Look-ups in named tables: a row name and a column name give one cell, copied from the table.

sifuge.csv
,gos,nevifiz,fip,rufuf,kavevin,tiz,mebop
mutin,-62073,-6675,-31444,34981,44532,-84781,14573
gopid,-56803,17859,-2516,55491,40908,-73240,36707
dul,-23048,24585,8226,-27590,28369,-11353,44810
zoretu,-26133,-55670,-54457,-72476,6551,-34104,-31471
soserek,-13563,-52657,-44112,-82276,-15946,-11733,-31428
gaf,-59804,-36835,-50319,-5480,40699,-82730,-9904

What is the kavevin of dul in sifuge? 28369
What is the tiz of gopid in sifuge? -73240
What is the tiz of soserek in sifuge? -11733
What is the fip of soserek in sifuge? -44112
What is the mebop of zoretu in sifuge? -31471
What is the fip of zoretu in sifuge? -54457
What is the rufuf of dul in sifuge? -27590
What is the rufuf of gaf in sifuge? -5480
What is the gos of mutin in sifuge? -62073
What is the rufuf of soserek in sifuge? -82276
What is the mebop of gopid in sifuge? 36707
What is the kavevin of gopid in sifuge? 40908
What is the rufuf of zoretu in sifuge? -72476
What is the nevifiz of gopid in sifuge? 17859
What is the nevifiz of gaf in sifuge? -36835
What is the kavevin of zoretu in sifuge? 6551
What is the mebop of mutin in sifuge? 14573
What is the mebop of gaf in sifuge? -9904
What is the mebop of dul in sifuge? 44810
What is the nevifiz of soserek in sifuge? -52657
Which row has the largest nevifiz? dul

Table naved
         rutu   fil  faza  ladapin   las  sogu  fufabol  mised  sesim  dorini
rekese   0.51  0.54  0.66     0.62  0.62  0.80     0.76   0.54   0.59    0.68
tuz      0.43  0.63  0.49     0.46  0.50  0.19     0.55   0.68   0.91    0.76
pugiraz  0.82  0.99  0.62     0.60  0.54  0.80     0.36   0.53   0.30    0.46
kepos    0.41  0.70  0.54     0.67  0.51  0.86     0.73   0.33   0.55    0.55

What is the ladapin of kepos in naved?
0.67
What is the faza of kepos in naved?
0.54
What is the fil of tuz in naved?
0.63
What is the sesim of rekese in naved?
0.59
What is the las of pugiraz in naved?
0.54
What is the ladapin of pugiraz in naved?
0.60
What is the sogu of pugiraz in naved?
0.80
What is the fil of pugiraz in naved?
0.99
What is the faza of tuz in naved?
0.49
What is the fil of kepos in naved?
0.70
What is the ladapin of tuz in naved?
0.46
What is the mised of pugiraz in naved?
0.53

fakol.tsv
	teg	pipum	vin	bude	relu
madaku	86	193	80	81	202
paz	199	166	69	102	110
rif	39	161	72	95	179
kalet	165	168	64	102	130
zegana	241	192	92	63	147
zifo	59	89	60	122	136
ves	152	95	117	82	105
sovuz	65	185	65	100	181
somifud	239	181	94	61	123
som	192	97	96	124	157
giku	169	170	178	26	160

zifo, teg -> 59
som, bude -> 124
zifo, vin -> 60
madaku, pipum -> 193
zegana, pipum -> 192
ves, bude -> 82
somifud, teg -> 239
kalet, vin -> 64
giku, pipum -> 170
zifo, relu -> 136
zegana, teg -> 241
som, pipum -> 97
zifo, pipum -> 89
ves, teg -> 152
rif, pipum -> 161
madaku, bude -> 81
som, relu -> 157
Row with the largest relu: madaku

dozege =
	kovoge	veb	nek	nalipu	sud	nus	nunama	mef	kefe	tez
pofureb	331	309	191	579	443	446	382	453	683	601
zerin	267	170	267	727	500	426	360	495	451	452
rifu	706	283	484	459	564	576	526	318	414	557
bekoz	550	792	350	433	408	655	197	339	280	521
buti	476	402	267	643	738	580	209	392	587	522

buti, sud => 738
zerin, kovoge => 267
rifu, kefe => 414
bekoz, sud => 408
bekoz, mef => 339
bekoz, nek => 350
buti, kefe => 587

Table rupo
	gupad	fop	sugi
zupire	67172	48538	83495
dun	64066	50009	54201
rotodal	31805	69130	45774
tikeri	21357	79511	28357
lumogi	12148	90358	2585
gir	22535	92255	1625
topa	72540	50560	47290
pagana	53573	57106	68483
lol	30198	71791	25215
zamemas	34481	77922	2633

sugi of topa is 47290
gupad of tikeri is 21357
fop of topa is 50560
fop of gir is 92255
fop of pagana is 57106
gupad of gir is 22535
sugi of zupire is 83495
fop of zupire is 48538
gupad of pagana is 53573
sugi of rotodal is 45774
gupad of dun is 64066
sugi of lol is 25215
sugi of zamemas is 2633
fop of lumogi is 90358
gupad of topa is 72540
fop of zamemas is 77922
sugi of tikeri is 28357
Which row has the largest fop? gir

Table mifif
          dinu    zir  pumopes  dopuva  tuziga
ros      -6.85  -4.23    -6.74   -0.50    4.81
dezat    -0.80  -2.43    -0.58    1.37    7.66
kerizep  -0.83  -2.89    -4.77   -0.71    9.92
fegik     0.40  -4.26    -3.85    2.76    7.62
lor      -0.88  -4.13    -4.33   -0.18    5.36

pumopes of lor: -4.33
tuziga of lor: 5.36
zir of fegik: -4.26
zir of dezat: -2.43
dinu of dezat: -0.80
tuziga of fegik: 7.62
zir of kerizep: -2.89
pumopes of ros: -6.74
dopuva of fegik: 2.76
pumopes of kerizep: -4.77

